A small network was trained on invented records. Each row is its activation on one of them, seen along a few directions.
Each row is followed by the record's values for the fields Nazo, Peda, Vedig, Gid.
The largest differences between rows may come from other fields.
(in the rows, 500 means zero)
Random noise pushes rows far along 4 fixed directions. That doesn't count. These rows show it; they differ only by the noise:
[417 521 477 382 648 483 627 476 567 423 516 481 441 579 526 304]
[442 547 458 423 594 475 522 523 542 448 504 491 444 559 566 386]
[528 648 565 642 646 419 707 616 558 542 586 457 641 499 439 436]
[458 574 493 510 554 478 540 518 476 474 523 453 485 492 573 476]
[522 675 470 523 574 422 447 655 576 510 530 485 547 556 573 484]
[468 313 316 467 563 461 283 661 579 524 375 756 298 619 509 317]

[444 420 479 254 507 555 443 407 507 485 469 511 290 571 690 421]
Nazo=k1 Peda=d3 Vedig=s9 Gid=e3
[470 608 521 533 578 533 599 429 506 371 482 343 570 505 484 522]
Nazo=k2 Peda=d2 Vedig=s9 Gid=e1
[546 669 643 542 599 475 619 537 561 483 567 404 626 541 427 510]
Nazo=k1 Peda=d2 Vedig=s18 Gid=e1
[455 468 513 609 419 542 534 379 384 472 488 356 504 368 509 607]
Nazo=k2 Peda=d5 Vedig=s9 Gid=e4
[488 478 460 512 549 509 530 428 581 440 489 503 491 562 481 460]
Nazo=k2 Peda=d1 Vedig=s9 Gid=e3
[541 608 544 519 500 387 391 606 512 517 625 333 582 442 570 665]
Nazo=k1 Peda=d2 Vedig=s18 Gid=e3
[557 460 590 596 454 406 538 587 495 678 495 617 513 484 504 559]
Nazo=k1 Peda=d4 Vedig=s9 Gid=e4
[633 734 484 588 544 436 425 671 637 469 511 488 672 578 524 539]
Nazo=k2 Peda=d2 Vedig=s9 Gid=e3
[506 476 446 536 548 539 445 504 569 452 506 584 476 522 425 457]
Nazo=k2 Peda=d6 Vedig=s4 Gid=e3
[490 250 452 755 542 341 471 574 435 707 577 484 456 325 300 506]
Nazo=k2 Peda=d4 Vedig=s18 Gid=e1
[443 283 507 448 467 547 495 383 433 466 441 572 398 523 486 408]
Nazo=k1 Peda=d2 Vedig=s9 Gid=e4
[524 447 539 592 633 348 675 610 602 717 623 560 536 418 404 355]
Nazo=k2 Peda=d3 Vedig=s3 Gid=e3
[461 557 507 375 685 444 666 437 653 375 603 329 575 551 408 382]
Nazo=k2 Peda=d2 Vedig=s18 Gid=e3
[475 500 530 561 500 494 650 497 444 452 537 456 542 403 494 515]
Nazo=k2 Peda=d2 Vedig=s3 Gid=e4
[409 391 475 341 370 587 370 293 359 408 473 424 313 450 640 568]
Nazo=k1 Peda=d5 Vedig=s18 Gid=e3
[562 384 603 629 365 546 612 454 311 621 424 671 451 401 544 630]
Nazo=k1 Peda=d4 Vedig=s9 Gid=e4
[468 636 463 426 565 472 458 526 528 426 566 315 529 506 471 472]
Nazo=k2 Peda=d2 Vedig=s18 Gid=e1
[507 452 530 553 594 524 716 424 472 448 551 436 559 443 385 422]
Nazo=k2 Peda=d2 Vedig=s3 Gid=e3
[519 789 518 321 610 391 478 640 655 549 544 398 565 635 603 444]
Nazo=k1 Peda=d4 Vedig=s9 Gid=e1
[509 361 685 679 566 430 844 366 359 681 605 444 597 272 400 517]
Nazo=k1 Peda=d5 Vedig=s9 Gid=e3
[460 540 485 454 580 552 607 389 533 392 567 403 521 492 460 500]
Nazo=k2 Peda=d1 Vedig=s18 Gid=e3
[476 464 523 741 444 525 609 390 376 468 560 394 601 369 444 625]
Nazo=k2 Peda=d6 Vedig=s9 Gid=e3
[473 377 473 534 570 555 559 497 596 431 445 593 517 599 411 390]
Nazo=k1 Peda=d6 Vedig=s9 Gid=e4
[477 593 551 557 401 654 632 392 377 393 523 410 554 445 567 557]
Nazo=k2 Peda=d6 Vedig=s3 Gid=e4
[462 590 561 387 562 554 658 385 477 405 539 310 599 465 600 483]
Nazo=k1 Peda=d2 Vedig=s9 Gid=e4
[455 311 463 462 584 549 641 413 574 438 485 657 429 583 366 237]
Nazo=k2 Peda=d6 Vedig=s3 Gid=e4
[391 283 374 338 556 613 391 507 572 351 377 604 385 636 407 280]
Nazo=k1 Peda=d2 Vedig=s18 Gid=e4
[471 350 534 494 453 533 638 444 480 555 489 582 403 506 505 417]
Nazo=k1 Peda=d3 Vedig=s9 Gid=e4
[547 609 552 523 610 427 521 612 670 592 600 514 671 556 418 456]
Nazo=k1 Peda=d1 Vedig=s18 Gid=e4
[316 209 445 584 524 707 683 263 349 372 436 513 468 395 296 436]
Nazo=k2 Peda=d6 Vedig=s18 Gid=e4
[551 465 616 506 498 453 606 438 479 582 541 495 496 501 500 475]
Nazo=k1 Peda=d5 Vedig=s9 Gid=e3
[525 422 422 452 639 364 511 602 648 526 580 464 492 518 371 344]
Nazo=k2 Peda=d5 Vedig=s18 Gid=e3
[427 203 470 557 606 474 658 421 497 471 519 470 391 368 298 344]
Nazo=k2 Peda=d5 Vedig=s18 Gid=e3
[457 524 429 425 462 596 459 480 552 382 485 497 463 546 496 464]
Nazo=k2 Peda=d1 Vedig=s18 Gid=e4
[503 505 433 403 342 625 346 380 369 451 422 495 399 434 657 591]
Nazo=k2 Peda=d5 Vedig=s3 Gid=e4
[549 635 536 508 429 483 412 651 595 543 471 541 550 544 565 486]
Nazo=k1 Peda=d5 Vedig=s3 Gid=e4
[487 605 514 268 649 383 587 551 671 541 571 529 429 673 492 368]
Nazo=k1 Peda=d3 Vedig=s18 Gid=e1
[629 457 508 737 391 498 419 654 421 634 439 581 575 446 494 651]
Nazo=k1 Peda=d5 Vedig=s9 Gid=e4
[450 354 437 381 331 609 286 478 399 484 421 539 296 469 625 556]
Nazo=k1 Peda=d4 Vedig=s18 Gid=e4
[464 629 472 519 366 507 313 518 361 443 454 409 438 415 700 642]
Nazo=k2 Peda=d2 Vedig=s9 Gid=e1
[466 684 565 357 473 523 478 339 390 468 540 256 528 482 684 622]
Nazo=k1 Peda=d5 Vedig=s9 Gid=e1
[476 465 392 468 557 491 388 532 557 458 472 440 403 505 446 514]
Nazo=k2 Peda=d4 Vedig=s18 Gid=e1
[501 567 641 499 484 594 711 389 405 439 472 503 574 471 558 550]
Nazo=k1 Peda=d2 Vedig=s9 Gid=e4
[484 375 387 469 467 448 303 541 546 575 525 562 336 476 506 469]
Nazo=k2 Peda=d3 Vedig=s18 Gid=e3
[556 736 575 348 554 470 531 470 591 424 529 322 582 530 651 544]
Nazo=k1 Peda=d5 Vedig=s9 Gid=e3
[568 495 586 527 503 384 630 566 518 627 579 569 548 508 413 482]
Nazo=k1 Peda=d5 Vedig=s18 Gid=e4
[500 472 424 468 610 574 604 495 635 400 435 564 520 628 440 358]
Nazo=k2 Peda=d1 Vedig=s9 Gid=e4

Which values does each new row have?
[537 582 437 451 545 468 370 640 585 500 451 522 586 568 558 534]
Nazo=k1 Peda=d2 Vedig=s9 Gid=e4
[490 543 525 478 521 571 590 448 512 458 514 460 555 550 537 524]
Nazo=k1 Peda=d1 Vedig=s9 Gid=e4
[497 470 533 424 590 389 479 534 626 503 577 482 479 509 472 363]
Nazo=k1 Peda=d2 Vedig=s18 Gid=e3
[414 281 352 429 446 603 286 444 448 450 381 629 376 566 570 465]
Nazo=k1 Peda=d6 Vedig=s9 Gid=e4
[446 571 508 479 491 550 551 361 404 389 512 335 493 502 563 543]
Nazo=k2 Peda=d2 Vedig=s9 Gid=e1
[465 679 624 354 386 579 615 326 417 469 578 388 464 492 670 553]
Nazo=k1 Peda=d3 Vedig=s3 Gid=e4
[479 529 435 340 475 408 360 519 513 487 538 449 388 451 602 545]
Nazo=k2 Peda=d5 Vedig=s18 Gid=e3
[508 338 489 502 464 498 405 434 476 539 429 595 388 485 504 494]
Nazo=k1 Peda=d5 Vedig=s9 Gid=e3
[480 395 513 666 572 454 687 522 545 534 445 571 563 463 305 414]
Nazo=k2 Peda=d5 Vedig=s9 Gid=e4
[488 593 563 477 485 514 445 466 433 451 547 405 491 519 552 582]
Nazo=k1 Peda=d2 Vedig=s18 Gid=e1
[513 357 452 530 450 518 441 475 453 588 491 606 339 434 543 491]
Nazo=k2 Peda=d3 Vedig=s3 Gid=e3
[499 539 501 696 486 439 419 513 423 593 509 400 586 311 417 662]
Nazo=k2 Peda=d5 Vedig=s18 Gid=e1
[403 540 505 357 537 581 564 392 487 378 485 379 542 586 516 384]
Nazo=k1 Peda=d2 Vedig=s9 Gid=e4
[528 485 658 846 521 565 816 526 439 559 544 512 694 429 330 504]
Nazo=k1 Peda=d6 Vedig=s9 Gid=e4
[416 365 473 521 549 544 500 469 536 486 440 471 523 445 372 446]
Nazo=k1 Peda=d5 Vedig=s18 Gid=e4
[482 559 431 400 472 483 368 455 487 432 491 346 448 454 656 555]
Nazo=k2 Peda=d5 Vedig=s9 Gid=e3
[547 548 460 598 446 429 463 677 496 527 525 514 596 500 432 593]
Nazo=k2 Peda=d2 Vedig=s18 Gid=e4
[450 448 503 375 471 539 541 384 482 441 384 559 416 573 529 453]
Nazo=k1 Peda=d5 Vedig=s9 Gid=e4
[467 187 575 704 526 473 630 410 353 662 509 542 470 282 376 492]
Nazo=k1 Peda=d5 Vedig=s9 Gid=e3
[458 681 473 213 597 454 541 413 617 364 544 277 501 579 649 414]
Nazo=k2 Peda=d5 Vedig=s9 Gid=e3
[487 306 431 679 504 556 560 484 401 485 446 538 529 416 406 476]
Nazo=k2 Peda=d2 Vedig=s9 Gid=e4
[414 263 436 288 551 431 500 437 524 565 525 616 265 565 503 350]
Nazo=k1 Peda=d3 Vedig=s18 Gid=e3
[449 405 401 550 563 557 531 488 518 483 484 496 532 494 451 481]
Nazo=k2 Peda=d1 Vedig=s9 Gid=e4
